Each row below holds a small network's activations on one input, seen along a few directions.
Each table varies a few parts of the input and shows all the possible inputs, shuffled.
A made-up example of a description, with smaller parts first: one of 2 separate values, together with either a single point or one of 9 places along a line or (one of 6 places along a line, together with one of 8 places around a ring).
Shared parts are said once, and a part with two or three values counts as separate values.
(in the rows, 128 means zero)

Other details of the inputs shift rows strongly along two fixed directions, in all tables alike. That doesn't count.

Rows:
row 1: [126 149 105 123 136 134 114 118 145 134 125 142 118 142]
row 2: [125 137 133 136 125 127 129 121 154 141 143 145 137 137]
row 3: [156 137  83 113 134 171 114  41 166  77 130 120 147 144]
row 4: [111 105 184 150  87 160 150 165 102 118 149 139 102  48]
row 5: [199  79 162 134 127 130 117 115 115  78 101  70 188  93]
row 6: [146 104 174 149 133 115 111 156 123 145 114 135 141 118]
row 7: [ 98 149 147 155 134 101 114 190 117 198 111 163  98 148]
row 8: [ 93 146 154 147 123  87 147 194 114 195 134 146 121 148]
row 9: [138 103 161 138 138 104 118 167 107 131 113 121 141 125]
row 10: [100 145 162 150 121  96 137 189 128 208 137 163 113 137]
row 11: [100 147  94 112 145 149 120  75 174 101 159 173 120 174]
row 12: [157 131  67  96 128 166 136  45 142  81 137 101 148 150]
row 13: [ 98 104 156 132 102 130 167 178  70  91 140 124 103  53]
row 14: [113 165  65 105 130 158 134  68 163 131 154 155 112 168]
row 15: [105 157 140 148 120 103 134 185 117 220 123 153 100 140]
row 16: [ 98 159  75 118 142 145 127  80 151 105 135 144 121 187]
row 17: [ 86 134 164 142 144  84 118 193 115 176 121 158  99 144]
row 18: [119 146 101 117 134 126 124 114 135 137 124 124 112 143]
row 19: [ 96 157 125 141 127  88 134 198 108 192 117 138 104 147]
row 20: [149 125 137 144 120 108 129 162 103 154 102  98 141 122]
row 21: [101 153  82 105 133 141 147  79 160 110 165 148 130 175]
row 22: [108 113 105 101 100 204 150  62 141  37 178 148 107  72]
row 23: [214  77 141 114 125 142 116  96  98 107  93  56 159  80]
row 24: [152 122 138 139 118 113 136 157  96 164 106  98 139 123]
row 25: [208  80 145 120 134 137 100 105 106  88  83  60 161  80]
row 26: [ 86 139 161 154 135  86 128 198 114 173 123 156 117 155]
row 27: [ 93 161 136 151 130  88 127 198 111 183 110 139 110 151]
row 28: [ 91  97 169 121 109 137 153 165  88 103 126 117  78  43]
row 29: [129 132 113 126 141 135 109 121 133 136 119 144 116 144]
row 30: [210  75 171 136 126 141 107 105 128  88 104  84 183  81]
row 31: [118 150 100 123 136 122 124 128 130 123 121 126 125 150]
row 32: [101 143 156 141 125  94 135 192 125 205 140 165 108 133]
row 33: [145 112 140 137 137 110 114 166  95 142  96 110 131 126]
row 34: [ 95 158  87 110 140 135 132  87 166  90 156 151 131 175]
row 35: [212  72 166 127 130 140 104 108 125  84 106  85 178  76]
row 36: [204  70 162 121 129 131 114 104 115  90 105  68 171  77]
row 37: [100 111 166 148  96 133 172 173  74  95 141 113 110  68]
row 38: [ 97 155  74 106 149 147 116  72 154 105 135 147 103 177]
row 39: [109 169  71 118 129 154 129  69 172 126 148 153 118 170]
row 40: [ 97 153  88 101 137 141 139  69 164 115 162 149 117 168]
row 41: [142 112 153 136 126 101 131 167 113 142 121 111 147 116]
row 42: [223  78 141 124 123 147 107 103 113 104  95  69 169  73]
row 43: [ 92 157  93 108 144 135 125  78 170  96 153 153 117 168]
row 44: [ 96 159  85 117 131 138 144  78 169 102 160 146 136 179]
row 45: [126 133 129 127 129 125 127 125 151 138 144 147 131 133]
Each input here is: one of 5 places along a line, together with either a single point or (one of 2 separate values, together with one of 4 places along a line).
Q: The inputs of row 45 and row 44 match in every part but the place on the line of 5. If row 11 is changed in the same way as row 45 into row 44, which row does it become?
A: row 26
Q: The inputs of row 31 and row 3 match in every part but the place on the line of 5. If row 41 is changed in the same way as row 31 into row 3, which row does it become?
A: row 2
Q: Which other rows does row 39 become when the place on the line of 5 takes its other values? List them by row number.
A: row 18, row 19, row 20, row 42
Q: Which other rows does row 38 become when the choice among 2 separate values takes its other values? List them by row number.
A: row 17

Rows:
row 46: [ 57 211  83 133 158  84 114 148 180 219 143 200 100 246]
row 47: [138 118 106 105 135 154 131  63 152  61 147 115 150 132]
row 48: [147 107 163 133 121 107 137 173  96 167 117 106 127  96]
row 49: [138 133  85 115 127 158 137  69 138  68 128 107 146 143]
row 50: [147 134  81 113 129 169 122  59 138  72 122 110 131 132]
row 51: [ 22 202 106 142 124 117 150 152 167 186 178 220  75 189]
row 52: [143 102 179 154 121 107 126 180 104 135 116 126 143 100]
row 53: [147 121 104 103 126 164 133  57 158  80 152 120 147 121]
row 54: [145 115 108 114 129 176 116  56 157  65 140 131 140 128]
row 55: [149  97 175 137 128 110 115 176 105 146 103 114 124  81]
row 56: [148 118 146 144 106 115 132 178  96 164 107 109 131 101]
row 57: [138 104 167 138 130  97 132 179  87 146 109  98 132 104]
row 58: [146 100 161 133 131 106 120 174  87 155 102 108 119  92]
Q: Describe the family of inputs behind these rows.
A: either a single point or (one of 3 separate values, together with one of 4 places along a line)
Q: Which other rows does row 47 become when the choice among 3 separate values takes its other values? List them by row number.
A: row 53, row 55
